These are the activations of a small neural network, seen along a few directions. Each row is one input.
Each table varies a few parts of the input and shows all the possible inputs, shuffled.
A made-up example of a description, with smaller parts first: one of 4 places along a line, together with either a single point or (one of 2 separate values, together with one of 5 places around a ring) or one of 11 places along a line.
Shared parts are said once, and a part with two or three values counts as separate values.
In the rows, 128 means zero.

Other details of the inputs shift rows strongly along two fixed directions, in all tables alike. That doesn't count.
To show where, the next rows are all for the same input, with only those details redrawn:
[166 138 116 126 137 103  83 146 128 139 158]
[141  99  98  50  83 157 152 155  54 104 116]
[115 187 159 174 161 125 121  73 143 140 139]
[ 99 177 157 149 141 150 153  68 115 126 120]
[159 153 127 147 150 100  81 130 141 144 160]
[188 122 100 115 134  89  62 175 129 142 170]

Rows:
row 1: [106 154 145 111 111 154 151  89 103  89  89]
row 2: [ 78 134 150 170 102 144 179 128 133 135 115]
row 3: [ 65 130 143 142 112 164 192 130 108 125 115]
row 4: [128  86 131 159 112 110 130 156 160 144 146]
row 5: [117 134 151 120 128 144 136  72 130  93 100]
row 6: [196 115 122 113 147  77  67 141 165 108 143]
row 7: [134  87 122 149 137 104 109 170 160 147 166]
row 8: [112 159 143 128 130 147 148  92 104 123 122]
row 9: [ 95 140 153 194 171 138 146  92 183 156 115]
row 10: [ 85 135 137 173 107 147 179 125 138 139 100]
row 11: [112  54 102  62 105 167 175 177  85 118 107]
row 12: [102 164 148 149 173 116 120  61 179 143 121]
row 13: [201 139 113 119 142  67  56 168 157 115 147]
row 14: [156 108 102 143 156  92  76 213 156 162 162]
row 15: [ 79 134 131 140 123 173 189 127 117 134  85]
row 16: [106 156 164 160 151 136 129  50 145 120 123]
row 17: [145  72 102  43  89 159 153 137  66 102 118]
row 18: [123 106  86  37  92 146 151 158  81 111  97]
row 19: [149 139 122 127 126 111  91 134 123 123 140]
row 20: [171  73 101 160 122  81  85 189 182 159 156]
What do these inputs look like to the network?
> one of 2 separate values, together with either a single point or one of 4 places along a line or one of 5 places around a ring
Changing only the choice among 2 separate values turns row 20 into row 10. The same change can be made to row 5. Which row results?
> row 1
Change only the choice among 2 separate values in row 8. List by row number the other rows that result.
> row 17

Rows:
row 21: [103 149 140 138 105 166 166  99  91 117 112]
row 22: [109 167 153 165 163 128 136  65 173 135 114]
row 23: [110 108 129 104 126 158 151 100 113 124 105]
row 24: [162 159 127 158 142  91  82 149 149 151 149]
row 25: [138  71  80  94  83 138 143 224  94 140 125]
row 26: [143  79 107  72 115 146 128 169  91 110 122]
row 27: [ 94 169 149 141 147 135 149  88 140 130 127]
row 28: [ 86 168 149 138 151 136 139  87 135 133 120]
row 29: [146 132 125 153 150  92  86 136 152 149 172]
row 30: [ 96 169 164 180 141 128 131  73 147 132 144]
row 31: [ 98 171 162 166 174 131 128  82 160 125 113]
row 32: [162 133 123 143 129 109  98 153 125 147 153]
row 33: [172 122 104 127 137 111  88 173 128 150 162]
row 34: [176 102 125 131 134  95  84 169 142 128 156]
row 35: [ 92 149 148 113 110 145 170  97 106 114 109]
row 36: [100 130 133 116 120 150 170  82 120 112  90]
row 37: [123 143 151 173 138 123 119  78 162 132 130]
row 38: [119 148 144 137 152 132 137 110 145 116 118]
row 39: [113  90 118  86  98 163 178 107  89 107  99]
row 40: [142 103 109  92 118 127 122 157 110 131 153]
row 41: [ 70 153 157 195 147 128 157 106 169 156 132]
row 42: [163  78  90  65 102 121 121 190  97 100 122]
row 43: [169 122 109 135 160  84  57 146 179 150 145]
row 44: [ 95 147 137 123 129 172 164 103  89 131 108]
row 45: [115  93 119  78 103 171 179 110  94 110 100]
row 46: [179 122 120 144 142  73  65 147 178 144 148]
row 47: [161 137 116 141 129  77  64 159 158 137 166]
row 48: [160  88 116 104 109 118 116 143 124 127 131]
row 49: [105 177 153 188 157 136 138  80 135 146 134]
row 50: [ 94 160 133 116 128 165 162 105  95 126  96]
row 51: [145  63  94 116 103 115 123 194 148 145 129]
row 52: [ 92 179 155 169 156 118 136  76 152 135 132]
row 53: [126  63 103 101  95 138 154 202 115 121 115]
row 54: [140 133 127 144 159 100  78 138 152 154 167]
row 55: [ 99 112 140  93 115 180 191 108  87  97  99]
row 56: [ 99 158 131 126 119 157 171 102  95 120 101]
row 57: [151 134 136 153 142  90  85 138 153 149 171]
row 58: [153  91 112  72  96 128 133 173  98  98 112]
row 59: [114 134 115  93  81 164 166 133  72 103  96]
row 60: [171 113 122 153 157  86  73 157 160 137 165]
row 61: [117 124 129 112 100 144 150 100 121 104  96]
row 62: [121 163 157 170 145 116 116 100 160 113 123]
row 63: [158 147 110 131 141 111  98 158 136 145 145]
row 64: [151  80 111  85  90 139 131 167  92  96 126]
What do these inputs look like to the network?
> one of 4 places along a line, together with either a single point or (one of 2 separate values, together with one of 5 places along a line)
Changing only the place on the line of 4 turns row 44 into row 26. The same change can be made to row 21. Which row results?
> row 64
Changing only the place on the line of 4 turns row 54 into row 23. The same change can be made to row 52. Which row results?
> row 36
Change only the choice among 2 separate values in row 30. List by row number the other rows that result.
> row 47
